Each row has a name. Each question is about the rows just above it.

Columns, left to right: W M X T
luz: [ 50.5  21.2 -34.8  16.4]
Gaz: [ 56.0  26.7  17.1 -11.5]
kativ: [  5.4 -34.0 -66.5  54.5]
sekul: [-1.2 -9.2 90.4  1.5]
tun: [-64.0  -3.4  -4.0 -11.4]
kazov: [ 43.0   6.0  48.3 -11.0]
ruk: [ 58.6  37.5 -22.3   4.8]
fasak: [ 12.3 -21.9 -62.8  19.1]
[ -1.2 -64.0  43.0] is in which column, read top down?
W
Which column holds [-22.3 -62.8] top down?
X
Which column holds [-64.0  43.0  58.6] top down?
W
[  1.5 -11.4] is in which column, read top down?
T

Columns, left to right: D G A B N F H J K
Bodoz: [-11.0  20.7 -31.1  -4.8  12.8  22.1 -27.4  17.5  -6.1]
zego: [-6.2 -1.8  1.5 -5.1  0.1 -6.9 -0.3 -0.5  6.9]
Gavu: [-45.5 -17.9  27.0 -42.3  10.6 -49.9  13.0   1.8  51.7]
Tules: [ -2.6  -0.5  -1.0 -10.1  -2.0  -2.5  -0.8   0.6   3.4]
lepab: [-59.9 -17.8  33.2 -54.4  19.7 -58.2  10.4   5.4  66.2]
devu: [-2.6 -0.5 -1.0 -7.1 -2.0 -2.5 -0.8  0.6  3.4]
mizu: [-59.6 -17.8  33.2 -54.4  19.7 -58.2  10.4   5.4  66.2]
Gurar: [-12.3  -8.8   1.9  -1.3  -2.3 -15.3   1.8  -4.2   1.6]
Fuzi: [ 55.3 -48.6  34.1  37.3 -58.0 -22.0  44.1 -53.6 -47.9]
Lusa: [-25.3  65.0 -76.0   0.7  46.3  67.8 -70.6  58.1  -4.9]
Which column holds this, read top down? [ -2.0  19.7  -2.0  19.7  -2.3 -58.0]
N
Which column holds this, read top down? [-42.3 -10.1 -54.4  -7.1]
B
Which column holds this, read top down? [33.2 -1.0 33.2]
A
Which column holds this, read top down? [ -5.1 -42.3 -10.1 -54.4  -7.1 -54.4]
B
Which column holds [ -6.1   6.9  51.7   3.4  66.2   3.4  66.2   1.6 -47.9] top down?
K
Which column holds this, read top down? [ -7.1 -54.4  -1.3  37.3]
B

Columns, left to right: C L Q U S Z Y R V E
tapi: [-20.1  -2.6   8.7  -4.1   8.0  47.9  21.2 -21.4 -19.1 -12.8]
Vafe: [-71.2  -4.7  32.8  -1.2  28.3  92.5  47.8 -37.0 -50.6 -14.3]
Mon: [ 21.9   1.4 -14.2 -20.0  -3.1  61.7  13.5 -37.7   0.8 -29.2]
noliz: [-30.8 -10.2  19.6  17.1   1.5  -1.2  12.6  14.2 -22.4   7.0]
numav: [ -4.0  35.4 -15.7 -47.4  41.3  42.3  -8.5 -58.6  24.9  -4.3]
kupo: [-71.2  -4.7  32.8  -1.2  28.3  92.5  47.8 -37.0 -50.6  15.4]
fopa: [-35.7 -27.9  29.1  33.9 -14.5  17.0  31.1  23.3 -44.5  -3.5]
vatov: [-60.7 -15.1  36.5  29.4   7.6  -3.0  22.2 -40.8 -25.5  -9.9]
Goka: [-27.7 -12.0  18.7  17.8  -1.5   3.4  14.6  13.1 -23.8   3.8]
[-22.4  24.9] is in which column, read top down?
V
Which column holds [-15.7  32.8] top down?
Q
[17.0 -3.0] is in which column, read top down?
Z

Columns, left to right: Fatu bop Sar tefi vop
lafa: [-39.8  18.4 -10.4 -12.2 -46.5]
pegi: [ 30.6  35.8 -20.3  -4.7   5.4]
nagiv: [ 30.6  35.8 -20.3  50.4  12.8]
Rana: [-59.9   8.7  30.4 -12.6  52.2]
pobof: [-19.4  27.3 -27.2  41.8  22.4]
gasug: [-59.9   8.7  10.0 -12.6  52.2]
Vedo: [  5.9  39.5 -13.7  11.1 -55.2]
Which column holds this, read top down? [35.8 35.8  8.7 27.3  8.7 39.5]
bop
Which column holds [ 30.4 -27.2] top down?
Sar

